Each row has a name. After each piece below comes the name of the row it's from, unless a question asks for something else. Each question is about the rows just above it. Places in a row count from 0.

k178: [139 168  85  89 123 142  87 135 163 149  83  94  88 167]
k346: [ 86 107 153  97  87  83  91 126 116  95 132 159  89 109]
k561: [129 166  89  82 121 142  84 136  89 126  89 146  89 120]
k59: [ 90  88 160 132  98  84 150 102  90  97 160 167 119  88]
k302: [141 173  85 101 126 153  83 136 169 156  82  87 122 169]
k170: [126 109 123  87 130 126  91 126 111 103 103 130 130 112]
k69: [ 95 116  91 153  87  83  89 132 126  97 107 109  86 158]
k389: [129 166  85  82 121 142  84 136 164 126  83 101  85 157]
k904: [139 168  85  89 123 142  87 135 111 101 103 157  96 114]
Put [ 95 116 107 109  91  86  87  83 126 132  97 159 153  89] back in order: which row is it?	k346
Every place of [89] in k561:	2 8 10 12
Go on from [101 103] to the end of its row.	[157  96 114]
Changed k59: [ 90  88 160 132  98  85 150 102  90  97 160 167 119  88]. Place and old value:	5, [84]
At which places does k170 hold [103]?	9 10
find: [126 109 123  87 130 126  91 126 111 103 103 130 130 112]	k170

k343: [119  96 146 136]
k687: [178 116 136 153]
k702: [108 100 143 135]
k38: [177 117 127 158]
k53: [ 93 120 130 126]
k404: [154 132 109 135]
k968: [136  96 146 136]
k168: [119  97 146 136]
k423: [179 117 134 155]
Changed k404: [154 132 110 135]. Place and old value:	2, [109]
Which row holds these entries in another order? [146 119  96 136]	k343
[178 153 116 136] is which row reordered?	k687
One entry of k404 was changed: [154 131 109 135]. Where, and from what?	1, [132]
[136  96 146 136] is in which row?	k968

k103: [ 98 172 132  77  81]
k193: [131 132 144 101  81]
k96: [100 109  98 153 107]
k637: [132 129 145 101 131]
k948: [132 128 149  95 131]
k152: [ 81  99  77 172  95]
k375: [116 122 124 127 120]
k13: [138 133 139 113 135]
k977: [ 81  99  77 172 132]
[ 81 172  77 132  98] is which row reordered?	k103
[132 172  77  99  81] is which row reordered?	k977
Where does [ 82  99  77 172 132] differ from k977, and what was there?	0, [81]
Where do [ 98 172 132  77  81] appear?	k103

k258: [129 116 134 130]
k537: [160 143 147 147]
k416: [159 129 127 121]
k667: [123 116 135 114]
k622: [185 143 148 128]
k712: [143 147 147 161]
After [116 135], its row goes on with	[114]
Changed k416: [159 130 127 121]. Place and old value:	1, [129]
Which row holds these entries in another order? [143 147 147 160]	k537
The rest of the row after [123 116 135]:	[114]
Where do [123 116 135 114] appear?	k667
find: [160 143 147 147]	k537
find: [129 116 134 130]	k258

k901: [137 127 141 153 119 113 136 125 133 120 111 146 107 153 133]
k824: [119 113 111 153 127 133 154 136 141 146 107 120 137 125 133]
k797: [113 107 153 127 133 136 120 141 125 153 137 111 119 132 146]
k371: [134 124 164 139 121 118 101 131 138 119 102 146 125 148 149]
k204: [126 123 151 122  93 130 117 118 143 140  85 128 139 168 151]
k900: [146 130 124 127  89  89 140 126 134 153 107 128 132 155 137]
One entry of k204 was changed: [126 123 151 122  93 130 117 118 143 141  85 128 139 168 151]. Where, and from what?	9, [140]
Which row holds these entries in another order? [119 113 136 125 133 120 111 146 107 153 133 137 127 141 153]	k901
What are the next 3 entries after [136 120]?	[141 125 153]
Put [153 120 136 133 127 141 133 137 153 119 107 146 113 111 125] back in order: which row is it?	k901
Where does [138 127 141 153 119 113 136 125 133 120 111 146 107 153 133] differ from k901, and what was there?	0, [137]
After [137 127], its row goes on with	[141 153 119 113 136 125 133 120 111 146 107 153 133]
Which row holds these entries in another order? [133 137 127 141 153 119 113 136 125 133 120 111 146 107 153]	k901

